These are the activations of a small neural network, seen along a few directions. Each row is one input.
Each table varies a few parts of the input and shows all the possible inputs, shuffled.
A made-up example of a description, with smaller parts first: one of 4 places along a line, together with either a single point or one of 11 places along a line or (one of 3 separate values, together with one of 8 places around a ring).
Shared parts are said once, and a part with two or three values counts as separate values.
In the rows, 128 means zero.

Other details of the inputs shift rows strongly along two fixed directions, in all tables alike. That doesn't count.

A family of inputs:
row 1: [128 125 106  86 140  66 130 112 133 113 139 152]
row 2: [ 92 174  83  82 130  74 108 121 157 101 158 172]
row 3: [117 165 138 151 111 138 121 156 150 122 126 104]
row 4: [134 159 143 160 142 135 125 126 122 137 122 101]
row 5: [129  96 126 105 121 105 123 126 140 128 119 136]
row 6: [140  49 150 109 120 128 155  92 113 151  95 150]
row 7: [110 146 100  77 125 102 128 112 142  95 149 150]
row 8: [130  55 120 106 129 109 147 109  85 138 107 148]
row 9: [135 110 125 106 135 121 140  96 121 122 131 127]
row 10: [123 102 114 110 134 140 149 116 117 125 119 131]
row 11: [141  68 105  78 132 122 152 107 109 130 130 155]
row 12: [139 156 150 162 123 162 103 154 136 137 125 100]
row 13: [124 107 111  80 124  83 124 123 146 100 131 168]
row 14: [126  61 123 100 137 115 146 106  88 145  99 152]
row 15: [133 158 133 179 145 144 135 153 119 138 118  87]
row 16: [111 165 122 135 115 114 113 135 117 108 140 123]
row 17: [118 145 125 190 127 162 126 141 115 140 126 100]
row 18: [127 143 122 183 139 147 129 138 120 143 127 101]
row 19: [148 101 148 131 116 142 137 122 120 138 119 138]
row 20: [ 97 213 110 120 115 105 103 178 178  95 148 119]
row 21: [119 147 170 178 146 177 135 136 121 135 143  98]
row 22: [123  76 139  99 145 108 150 106 119 124 152 155]
row 23: [136 127 145 193 121 194 144 137 101 134 118  73]
row 24: [121 100 118  76 133  93 118 119 148 122 117 160]
row 25: [102 173  99  68 127  78 117 144 171  83 140 178]
row 26: [163  63 139 111 142 110 142  88  96 158 118 139]
row 27: [116 223 117 128 123 127  94 178 168  90 154 133]
row 28: [137  88 142 128 113 124 144 115 123 126 114 139]
row 29: [137 109 130 144 123 139 120 103 107 150 137 132]
row 30: [125 113 117 119 139 105 125  94 124 139 133 145]
row 31: [148 124 127 144 139 161 145 134 113 138 130 103]
row 32: [121 161 148 142 144 148 128 147 133 121 166 122]
row 33: [121 152 109 147 133 142 120 144 125 138 139 129]
row 34: [142 102 162 162 127 165 127 119 117 142  99 113]
row 35: [141 148 162 176 114 177 121 150 129 151 118  89]
row 36: [131 159 128 124 125 130 103 152 149 115 137 131]
row 37: [121 120 123  97 132 108 116 126 149 115 118 150]
row 38: [145  45 139 110 124 115 133 100 118 136 106 143]
row 39: [ 99 174  98  71 130  80 104 153 180  98 137 156]
row 40: [113 148 125 176 136 162 125 136 120 146 119 109]
row 41: [103 221 100 145 128 102 100 148 157  99 167 121]
row 42: [105 186 110 153 118 120 105 135 140 111 155 121]
row 43: [119 138 101  71 124  81 116 122 121 109 149 169]
row 44: [119 166 111 131 144 141 139 145 139 113 131 109]
row 45: [139  83 151 140 109 137 147 115 118 138 109 126]
row 46: [148 160 144 166 126 170 126 128 116 129 142  85]
row 47: [133 126 111  91 121 120 129 110 125 112 151 143]
row 48: [135 159 151 161 110 163 124 152 135 140 127 103]
row 49: [120 156 150 172 121 158 116 128 101 135 119  98]
row 50: [126 159 136 203 146 174 126 140 119 156 116  87]
row 51: [132 128  91  72 155  75 136 137 136 125 137 163]
row 52: [139 106 143 156 114 160 138 103 103 128 130  97]
row 53: [132 137 172 189 113 185 134 137 124 154 101  84]
row 54: [144 103 145 165 155 151 148 123 102 164  95 100]
row 55: [128 159 126 120 123 126 105 156 153 125 135 124]
row 56: [143 113 136 115 121 128 127 127 129 126 126 149]
row 57: [130 125  95 108 147 103 129 128 130 138 142 154]
row 58: [139  45 147 104 127 124 142  98 119 162  93 137]
row 59: [104 215 114 128 115 111 108 171 169  77 150 135]
row 60: [135 102 152 137 120 143 141 115 124 135 104 133]
row 61: [145 101 148 128 114 142 139 123 121 143 118 135]
row 62: [146  97 125 128 135 118 125  95 110 152 138 140]
row 63: [100 173  99  80 111  77 123 153 172  91 148 158]
row 64: [123 154 120 135 129 138 121 155 107 128 130 125]
row 65: [124 111 120  98 124  98 116 131 146 115 126 143]
row 66: [138  48 148 105 124 125 147  96 119 159  93 141]
row 67: [135 148 132 178 133 169 143 145 118 125 127  77]
row 68: [147  62 125 101 128 110 150  80 106 127 129 132]
row 69: [139 102 136 108 121 124 125 130 133 147 121 133]
Description of these inputs: one of 3 separate values, together with either a single point or one of 10 places around a ring or (one of 2 separate values, together with one of 6 places around a ring).
- Changing only the choice among 3 separate values turns row 24 into row 65. The same change can be made to row 7. Which row results? => row 52
- Changing only the choice among 3 separate values turns row 39 into row 55. The same change can be made to row 44. Which row results? => row 31
- Change only the choice among 3 separate values in row 64. List by row number the other rows that result. => row 8, row 14
- Change only the choice among 2 separate values in row 29. List by row number the other rows that result. => row 33
- A walk changes only the place on the ring of 6. It starts at row 17 and steps to row 8. List the rest of the walk in order. => row 23, row 67, row 15, row 18

A family of inputs:
row 70: [105 158 115 132 143 136 138 151 141 121 126 128]
row 71: [155  35 125 115 124 123 147  71  72 156 125 146]
row 72: [146 117 138 166 135 148 137 100  99 140 138  94]
row 73: [116 149 127  91 118  99 121 140 149 101 130 149]
row 74: [144  83 160 161 111 159 130 124 123 149 104 109]
row 75: [115 181 122 128 112 129 108 152 167 107 132 126]
row 76: [166 111 160 133 136 164 128 142 129 157 131 120]
row 77: [105 178  64  53 146  58 130 131 156  72 178 164]
row 78: [160  79 167 216 146 185 146 107  80 191  88  66]
row 79: [138  24 118  31 123  72 143  75 126 131 106 193]
row 80: [121 194 155 165 113 161 110 158 143 116 122  93]
row 81: [ 98 205 116 153 145 121 101 155 148 126 146 122]
row 82: [ 99 187  64  67 157  58 126 156 168  92 152 159]
row 83: [139   4 120  43 121  65 149  86 125 133 111 195]
row 84: [126 172 153 201 133 171 110 122 110 137 153  92]
row 85: [139  50 130  91 115 109 137 100 133 140 109 156]
row 86: [114 205 119 186 133 168 114 179 125 130 126  88]
row 87: [152  66 141 157 124 170 148  97  68 152 122 107]
row 88: [142  91 170 160 113 154 133 128 114 144 105 108]
row 89: [110 169  83 104 136  90 114 148 138 120 137 154]
row 90: [119 170 141 176 129 178 142 136 122 115 145  97]
row 91: [131 117 147 121 117 121 129 133 131 122 117 135]
row 92: [102 198 108  95 113 104 102 154 177  92 141 141]
- What is each input in this table made of? => either a single point or one of 10 places around a ring or (one of 2 separate values, together with one of 6 places around a ring)
- What sort of input is row 76? => a single point

A family of inputs:
row 93: [123 161 162 206 121 179 115 150 117 159 111  79]
row 94: [131 162 130 139 116 140 121 132 145 117 143 129]
row 95: [123 160 161 199 130 194 136 148 124 132 110  74]
row 96: [110 165  66  93 143  71 133 124 129  96 163 167]
row 97: [167  38 147 138 137 145 148 110  98 175  84 120]
row 98: [142  87 136 115 139 122 128 110 119 155 113 144]
row 99: [113 150 134 129 115 106 105 129 142 121 132 125]
row 100: [ 98 173 100  86 120  97 114 129 166  86 151 152]
row 101: [138  78 123 118 132 121 139 126 117 145  96 138]
row 102: [144 168 167 189 112 197 128 155 120 122 131  78]
row 103: [116 191 107 105 106 110 115 164 151  77 148 129]
row 104: [126  40 144  95 120 103 141  85 119 158 127 160]
row 105: [101 174  83  94 155  95 121 134 131 109 179 144]
row 106: [161  44 132  88 147 111 147  95 113 140 105 153]
- Changing only one part turns row 96 into row 105. The same change can be made to row 100. Which row results? => row 94
- What is each input in this table made of? => one of 2 separate values, together with either a single point or one of 6 places around a ring
